A small network was trained on invented records. Each row is its activation on one of them, seen along a few directions.
After each row come some of the record's fields: Deliz, Balu, Tugif, Muz, Damuk, Mani.
Not every record has every field; a missing one is left out.
Other fields move the rows too, some of them a lot.
(in the rows, 500 means zero)
Random noise pushes rows far along 3 fixed directions. That doesn't count. These rows show it; they differ only by the noise:
[361 547 478 544 413 500 492 469 244 710 528 410 568 578 515 588 393 481
 533 370 500]
[645 477 576 245 422 496 526 549 700 451 479 724 616 493 228 522 672 370
 521 483 535]
[263 380 570 693 565 497 692 421 122 518 688 266 556 628 617 612 416 541
 413 592 380]
[433 432 602 484 492 482 488 456 505 403 409 511 516 598 435 521 566 510
 438 559 393]
[542 423 584 374 484 500 632 518 517 453 602 585 617 524 336 559 610 407
 481 543 493]

[437 441 544 412 380 536 481 481 518 564 563 647 554 581 292 500 571 382
 624 423 528]
Deliz: h2 / Balu: k1 / Tugif: u2 / Muz: b3 / Damuk: w1 / Mani: g1
[759 497 469 473 530 567 545 646 714 469 544 650 563 377 363 430 516 486
 525 510 713]
Deliz: h2 / Balu: k1 / Tugif: u2 / Muz: b3 / Damuk: w1 / Mani: g1
[312 375 474 717 350 520 417 348 383 465 458 375 273 691 578 358 443 542
 397 552 420]
Deliz: h2 / Balu: k2 / Tugif: u2 / Muz: b1 / Damuk: w1 / Mani: g1
[462 280 538 691 538 501 732 465 319 433 884 314 417 453 513 519 488 376
 389 620 492]
Deliz: h2 / Tugif: u1 / Muz: b1 / Damuk: w1 / Mani: g1
[397 616 458 536 636 548 691 524  98 696 794 285 696 468 706 727 397 521
 477 495 570]
Deliz: h1 / Balu: k2 / Tugif: u2 / Muz: b4 / Damuk: w2 / Mani: g1
[387 619 499 490 382 553 288 440 368 645 319 396 445 534 621 573 390 547
 579 245 401]
Deliz: h3 / Balu: k2 / Tugif: u2 / Muz: b4 / Damuk: w1 / Mani: g1
[528 523 468 556 404 524 383 487 463 554 452 503 485 505 476 492 405 530
 546 401 577]
Deliz: h2 / Balu: k2 / Tugif: u2 / Muz: b3 / Damuk: w1 / Mani: g1
[372 402 603 600 690 453 673 444 417 361 596 410 592 519 622 509 516 565
 386 666 377]
Deliz: h3 / Balu: k1 / Tugif: u2 / Muz: b4 / Damuk: w2 / Mani: g1
[776 662 432 558 530 516 647 604 435 582 595 389 404 258 637 473 375 369
 407 423 560]
Deliz: h3 / Balu: k2 / Tugif: u1 / Muz: b1 / Damuk: w2 / Mani: g1
[437 414 493 422 343 478 607 509 549 558 601 559 482 556 304 529 494 344
 605 462 520]
Deliz: h2 / Tugif: u1 / Muz: b2 / Damuk: w1 / Mani: g2
[493 325 647 428 508 503 560 465 503 278 585 569 490 524 411 612 606 405
 454 616 344]
Deliz: h2 / Balu: k2 / Tugif: u2 / Muz: b1 / Damuk: w1 / Mani: g1
[469 666 482  87 238 475 179 487 690 624 272 867 674 566 183 593 561 448
 816 256 575]
Deliz: h2 / Balu: k2 / Tugif: u2 / Muz: b3 / Damuk: w1 / Mani: g2
[389 381 553 640 501 472 431 459 526 490 418 461 452 569 527 396 422 607
 500 563 494]
Deliz: h2 / Balu: k1 / Tugif: u2 / Muz: b4 / Damuk: w1 / Mani: g1
[362 369 533 622 598 437 552 523 407 436 561 451 536 575 569 464 439 638
 512 610 545]
Deliz: h2 / Balu: k1 / Tugif: u2 / Muz: b2 / Damuk: w1 / Mani: g2
[488 550 582 514 445 505 353 424 644 424 309 481 347 460 545 403 597 499
 460 504 403]
Deliz: h3 / Tugif: u1 / Muz: b3 / Damuk: w1 / Mani: g1
[580 396 460 453 434 525 720 574 358 596 833 485 577 395 439 531 495 419
 498 456 669]
Deliz: h2 / Balu: k2 / Tugif: u2 / Muz: b2 / Damuk: w1 / Mani: g1
[566 683 371 475 469 562 656 577 248 775 704 406 642 381 563 605 388 455
 543 274 623]
Deliz: h3 / Balu: k2 / Tugif: u2 / Muz: b4 / Damuk: w2 / Mani: g1
[529 419 673 508 700 516 674 480 507 142 565 408 364 534 583 537 673 440
 265 800 283]
Deliz: h1 / Balu: k2 / Tugif: u2 / Muz: b1 / Damuk: w2 / Mani: g1
[265 292 651 640 542 450 535 409 469 278 559 461 451 610 534 505 564 531
 407 735 310]
Deliz: h2 / Balu: k1 / Tugif: u2 / Muz: b1 / Damuk: w1 / Mani: g1
[482 508 412 472 332 506 430 526 557 547 452 570 500 504 429 434 490 582
 514 428 610]
Deliz: h2 / Balu: k2 / Tugif: u2 / Muz: b2 / Damuk: w1 / Mani: g1
[534 493 489 529 326 492 457 498 588 542 420 490 280 493 371 383 544 318
 521 449 537]
Deliz: h2 / Tugif: u1 / Muz: b1 / Damuk: w1 / Mani: g2
[599 576 500 343 287 462 295 492 604 694 321 612 453 477 311 419 466 382
 582 275 559]
Deliz: h2 / Balu: k2 / Tugif: u1 / Muz: b4 / Damuk: w2 / Mani: g1
[484 504 353 631 382 493 399 494 566 603 425 464 371 501 520 262 371 522
 373 453 591]
Deliz: h2 / Balu: k1 / Tugif: u2 / Muz: b2 / Damuk: w2 / Mani: g1
[456 391 457 473 464 462 537 458 508 532 499 520 512 517 418 460 405 492
 608 502 520]
Deliz: h2 / Tugif: u1 / Muz: b4 / Damuk: w1 / Mani: g2
[718 495 567 508 566 517 732 578 521 442 706 474 393 266 537 510 555 333
 427 536 488]
Deliz: h3 / Tugif: u1 / Muz: b1 / Damuk: w1 / Mani: g1
[420 498 595 613 434 496 360 417 426 454 314 408 356 578 629 527 542 475
 462 421 336]
Deliz: h3 / Balu: k2 / Tugif: u2 / Muz: b1 / Damuk: w1 / Mani: g1
[124 532 530 398 386 476 257 359 278 655 343 476 564 738 511 651 447 621
 692 389 356]
Deliz: h2 / Balu: k2 / Tugif: u2 / Muz: b4 / Damuk: w1 / Mani: g2
[596 539 475 378 583 512 549 594 634 375 426 611 550 403 496 519 637 419
 498 519 566]
Deliz: h3 / Balu: k1 / Tugif: u2 / Muz: b2 / Damuk: w1 / Mani: g2
[526 470 382 501 512 506 405 548 610 588 489 563 600 551 465 368 407 787
 626 503 630]
Deliz: h2 / Balu: k1 / Tugif: u2 / Muz: b4 / Damuk: w1 / Mani: g2
[576 602 387 487 352 497 432 535 450 769 568 588 491 382 441 485 453 297
 614 269 680]
Deliz: h1 / Balu: k1 / Tugif: u2 / Muz: b1 / Damuk: w1 / Mani: g1
[469 429 377 656 596 452 725 539 275 615 809 378 582 428 580 576 349 567
 539 561 637]
Deliz: h2 / Tugif: u1 / Muz: b2 / Damuk: w1 / Mani: g2
[510 524 667 434 551 466 281 400 721 216 180 508 418 512 536 476 625 535
 381 572 240]
Deliz: h3 / Balu: k2 / Tugif: u1 / Muz: b3 / Damuk: w2 / Mani: g1
[355 385 458 557 514 435 508 424 435 445 523 466 635 683 415 452 477 671
 536 560 526]
Deliz: h2 / Balu: k2 / Tugif: u2 / Muz: b4 / Damuk: w2 / Mani: g2
[641 467 552 489 466 500 438 526 616 416 421 595 391 488 425 483 580 433
 466 505 535]
Deliz: h2 / Balu: k2 / Tugif: u2 / Muz: b1 / Damuk: w1 / Mani: g1
[310 523 516 696 408 492 126 439 583 431 121 401 290 650 558 258 418 733
 509 460 458]
Deliz: h2 / Balu: k1 / Tugif: u2 / Muz: b3 / Damuk: w1 / Mani: g2
[396 432 528 605 507 496 601 482 447 418 599 494 634 573 534 504 422 710
 516 662 550]
Deliz: h2 / Balu: k2 / Tugif: u2 / Muz: b3 / Damuk: w1 / Mani: g1
[568 551 467 469 506 436 422 531 772 443 297 627 455 504 422 450 550 612
 558 524 544]
Deliz: h1 / Tugif: u1 / Muz: b2 / Damuk: w1 / Mani: g2
[428 504 486 547 580 500 666 548 247 642 732 405 696 511 543 558 393 510
 591 473 508]
Deliz: h1 / Balu: k1 / Tugif: u2 / Muz: b4 / Damuk: w2 / Mani: g2

Which values does each new row have?
[523 372 505 588 476 426 460 459 732 312 434 597 388 593 360 269 539 474
 408 630 489]
Deliz: h2 / Balu: k1 / Tugif: u2 / Muz: b1 / Damuk: w2 / Mani: g1
[579 537 521 291 475 508 478 578 603 533 511 661 689 457 429 616 491 562
 600 491 629]
Deliz: h2 / Balu: k2 / Tugif: u2 / Muz: b4 / Damuk: w1 / Mani: g1
[650 364 544 587 388 542 626 498 631 445 662 523 281 431 348 365 575 327
 393 549 497]
Deliz: h2 / Tugif: u1 / Muz: b1 / Damuk: w1 / Mani: g1
[347 528 534 572 602 463 545 419 351 551 557 359 556 559 618 611 457 516
 473 507 405]
Deliz: h3 / Tugif: u1 / Muz: b4 / Damuk: w2 / Mani: g1
[177 423 570 493 457 477 336 396 381 489 333 518 544 691 483 535 516 589
 627 528 316]
Deliz: h2 / Balu: k1 / Tugif: u2 / Muz: b4 / Damuk: w1 / Mani: g2
[468 772 426 304 394 489 146 579 679 688 171 676 552 492 561 542 491 593
 628 265 580]
Deliz: h3 / Balu: k1 / Tugif: u2 / Muz: b2 / Damuk: w1 / Mani: g1
[462 509 564 429 525 524 409 459 567 507 374 622 556 532 542 509 540 516
 523 461 467]
Deliz: h3 / Balu: k1 / Tugif: u2 / Muz: b4 / Damuk: w1 / Mani: g1
[326 384 512 480 605 456 477 433 489 337 515 489 588 666 508 516 431 827
 563 646 472]
Deliz: h2 / Balu: k2 / Tugif: u2 / Muz: b4 / Damuk: w1 / Mani: g2
[346 317 497 540 429 543 628 474 307 499 789 414 497 553 474 495 467 390
 488 512 473]
Deliz: h2 / Balu: k1 / Tugif: u2 / Muz: b1 / Damuk: w1 / Mani: g1
[548 596 465 318 467 479 623 578 524 559 592 552 634 412 517 657 525 417
 593 458 579]
Deliz: h3 / Balu: k2 / Tugif: u1 / Muz: b2 / Damuk: w1 / Mani: g2
[390 544 522 590 543 529 427 426 342 487 440 431 406 551 599 512 432 629
 480 536 489]
Deliz: h2 / Balu: k2 / Tugif: u2 / Muz: b3 / Damuk: w1 / Mani: g1
[599 564 445 363 330 515 490 512 544 705 667 564 491 409 363 558 553 249
 604 239 605]
Deliz: h3 / Tugif: u1 / Muz: b1 / Damuk: w1 / Mani: g1
[485 381 661 532 648 487 535 494 561 204 413 417 470 586 477 538 627 547
 361 697 357]
Deliz: h2 / Balu: k2 / Tugif: u2 / Muz: b4 / Damuk: w2 / Mani: g2
[517 477 539 406 412 520 533 499 581 477 583 617 537 550 356 447 569 553
 558 545 607]
Deliz: h2 / Balu: k2 / Tugif: u2 / Muz: b3 / Damuk: w1 / Mani: g1
[428 436 619 649 541 465 397 422 523 229 243 400 267 611 607 379 553 545
 290 718 283]
Deliz: h2 / Balu: k2 / Tugif: u2 / Muz: b1 / Damuk: w2 / Mani: g1
[440 623 472 507 434 506 289 443 553 529 199 464 365 566 519 487 418 522
 461 454 412]
Deliz: h2 / Balu: k2 / Tugif: u1 / Muz: b4 / Damuk: w2 / Mani: g1
[506 440 542 616 401 507 464 433 601 395 384 406 231 506 543 406 582 348
 398 491 351]
Deliz: h3 / Tugif: u1 / Muz: b1 / Damuk: w1 / Mani: g1
[419 533 446 706 588 513 518 562 375 534 482 330 405 561 664 472 306 600
 390 541 489]
Deliz: h2 / Balu: k1 / Tugif: u2 / Muz: b2 / Damuk: w2 / Mani: g1
[259 455 411 643 616 408 398 481 348 620 511 371 706 710 640 483 218 906
 603 527 496]
Deliz: h2 / Balu: k1 / Tugif: u2 / Muz: b4 / Damuk: w2 / Mani: g2
